Each row below holds a small network's activations on one input, seen along a few directions.
Each table varies a few parts of the input and shows all the possible inputs, shuffled.
Descriptions start from the smaller parts, as in this example, which fits no table here: one of 8 places around a ring, together with either a single point or one of 11 places around a ring or (one of 3 separate values, together with one of 6 places along a line).
Shared parts are said once, and a part with two or three values counts as separate values.
In the rows, zero is written as 128.

Other details of the inputs shift rows strongly along two fixed directions, in all tables alike. That doesn't count.

Table:
row 1: [ 91 143 105 152 205 146 142 121 165  64 146  96 162 150  95]
row 2: [102 106 155 159 125 135 163 191 101 146 159  97 131 114 167]
row 3: [147 131  94  96  85 136 109  62 130 123 110 149 106 116  88]
row 4: [147 158 131 104 185 104 146 142  96  92  92  83 183 101 198]
row 5: [125 151  90  89  90 124 152  94 150  67 128 135  87 133  83]
row 6: [163 107 158 105 128  65 102 183 120 124 130 138 122 120 183]
row 7: [150  90 171 170 106 133  95 145  75 231 106 155 142 129 175]
row 8: [123 128 157 143 102 151 154 165  59 164 109 104 154 135 187]
row 9: [108 152 129 110 155 103 196 183 116  85 153  71 143  77 182]
row 10: [118 122 154 165 148 153 148 157  86 167 134 101 155 111 186]
row 11: [105 181 103 132 168 177 144  82 117  54 112  80 175 163 119]
row 12: [111 100 116 129  62 161 120 100 138 129 137 158  88 167  66]
row 13: [145 123 173 139 110 109 102 169 119 242 114 174 124  76 181]
row 14: [121 162 100  90 183  93 138 129 194  30 137 102 133 142  97]
row 15: [129 164 100 111  90 153 112  48 132 154 105 159 105 102  89]
row 16: [114 160 113 101  55 164 123  61 132 165  97 164 102  97  82]
row 17: [113 136 107 131 133 124 110  87 175 158 145 172  89  95  66]
row 18: [168  64 154 111  78  80 131 151  88 184 145 164  87  96 180]
row 19: [104 159 102 124 142 131 150  88 164 111 152 131  98  97  86]
row 20: [123 120 112 130  55 172 112  91 114 147 116 149 107 166  67]
row 21: [136 109 106 120 117 101 105  92 177 136 144 164  69 116  66]
row 22: [138 125 161 135 154  80 132 194 133 156 144 135 136  88 173]
row 23: [110 102 117 147  80 149 141 117 156 131 152 139  78 158  61]
row 24: [133  70 150 160 130 104 148 175 109 127 166  97 119 137 173]
row 25: [ 81 177 110 135 157 193 173 114 135  79 119  84 166 136 103]
row 26: [119 105 131 154 107 130  80 117 186 148 148 168  93 171  63]
row 27: [175  64 155 119  97  68 104 157 101 193 131 172  88 101 170]
row 28: [170 120 152  90 131  78 108 170 102 138 106 131 156 126 189]
row 29: [111 152 116 163 156 179 109  93 147 158 118 147 133 142  84]
row 30: [109 173 128 100 159 130 199 165 103 100 117  70 166  75 193]
row 31: [132 138  96  88  47 143 122  68 133 137 107 160  93 119  70]
row 32: [108 150 136 166 121 177  82 100 168 187 118 175 131 147  79]
row 33: [135 121 127 135  94 154  59  92 150 154 109 174 129 185  71]
row 34: [164 134 129  82 178  87 138 148  94  71 103  82 171 119 183]
row 35: [145 173 143  95 180 102 132 165 110  92  92  94 193 114 203]
row 36: [124 170 102 124 151 151 118  81 158 151 110 157 121  92  88]
row 37: [149 114 136 131 180 118 126 162  82  76 112  74 190 166 183]
row 38: [102 132 132 169 128 151  90 118 181 161 147 170 115 151  64]
row 39: [126  76 164 178 115 126 141 173  95 207 167 143 114 109 165]
row 40: [143 111 158 143  94 123 133 143  91 240 127 157 105  54 184]
row 41: [128 115 102 119  93 113 129  77 171 128 154 161  61 113  68]
row 42: [156  45 163 160  71 112 113 160  80 198 151 157  96 137 169]
row 43: [155  70 151 148 142 100 111 179  93 133 138 123 135 153 177]
row 44: [110 128  96 137 196 125 137 124 168  31 146  85 143 175  93]
row 45: [107 158  94  86 142 113 191 120 167  21 143  81 113 126  96]
row 46: [130 158 153 135 184 133 125 172 101  98 102  85 210 163 196]
row 47: [123 145 116 118 177 133 109 134 164  23 126 100 158 198 101]
row 48: [119 150  95 115 159 160 141  87 120  32 119  78 170 183 105]
Each input here is: one of 2 separate values, together with one of 4 places along a line, together with one of 6 places around a ring.
The inputs of row 44 and row 26 match in every part but the place on the line of 4. If row 37 is changed in the same way as row 44 into row 26, which row does it become?
> row 33
Which other rows does row 13 become when the choice among 2 separate values takes its other values? List them by row number.
> row 32
A walk changes only the place on the line of 4. It starts at row 12 and steps to row 42. List the rest of the walk in order.
> row 43, row 47
Which other rows does row 2 become when the place on the line of 4 takes its other values? List them by row number.
> row 1, row 38, row 39
Which other rows does row 41 become when the choice among 2 separate values takes its other values? List them by row number.
> row 24

Table:
row 49: [122 118 134 164  98 164 123 105 121 198 142 160  99 115 113]
row 50: [109 135 125 133 136 154 146 141 103 116 128 103 162 134 138]
row 51: [108 152  83  94 161 124 177 122 147  25 133  71 145 138 109]
row 52: [147 102 148 105 125  90 129 145  98 135 114 134 122 108 165]
row 53: [123 151  99 101 111 121 107  61 179 114 121 161 102 115  53]
row 54: [138 135 160 132 141 131 144 173  76 114 111  81 173 139 207]
row 55: [130 151 116  94 144 106 153 136 125  44 126  86 143 143 144]
row 56: [114 150  99 109 115 137 125  85 190 120 135 161  85 112  54]
row 57: [112 139 100 124 109 141 135  67 176 112 143 148  74 120  54]
row 58: [121 119 156 154 100 147 111 141 124 218 124 170 116 104 129]
row 59: [143 134 145 138 133 116 120 139 103 173 116 127 159 110 173]
row 60: [135 113 120 130 172  99 126 160 148  47 160  96 141 167 134]
row 61: [138  78 160 172 132 130  93 171 113 186 135 144 138 163 152]
row 62: [152 114 147 143 115 132 104 146  89 191 104 150 133 122 167]
Describe the family of inputs behind these rows.
> one of 2 separate values, together with either a single point or one of 6 places around a ring
The inputs of row 52 and row 62 match in every part but the choice among 2 separate values. If row 56 is changed in the same way as row 52 into row 62, which row does it become?
> row 58
Which other rows does row 59 become when the choice among 2 separate values takes its other values? List them by row number.
> row 53
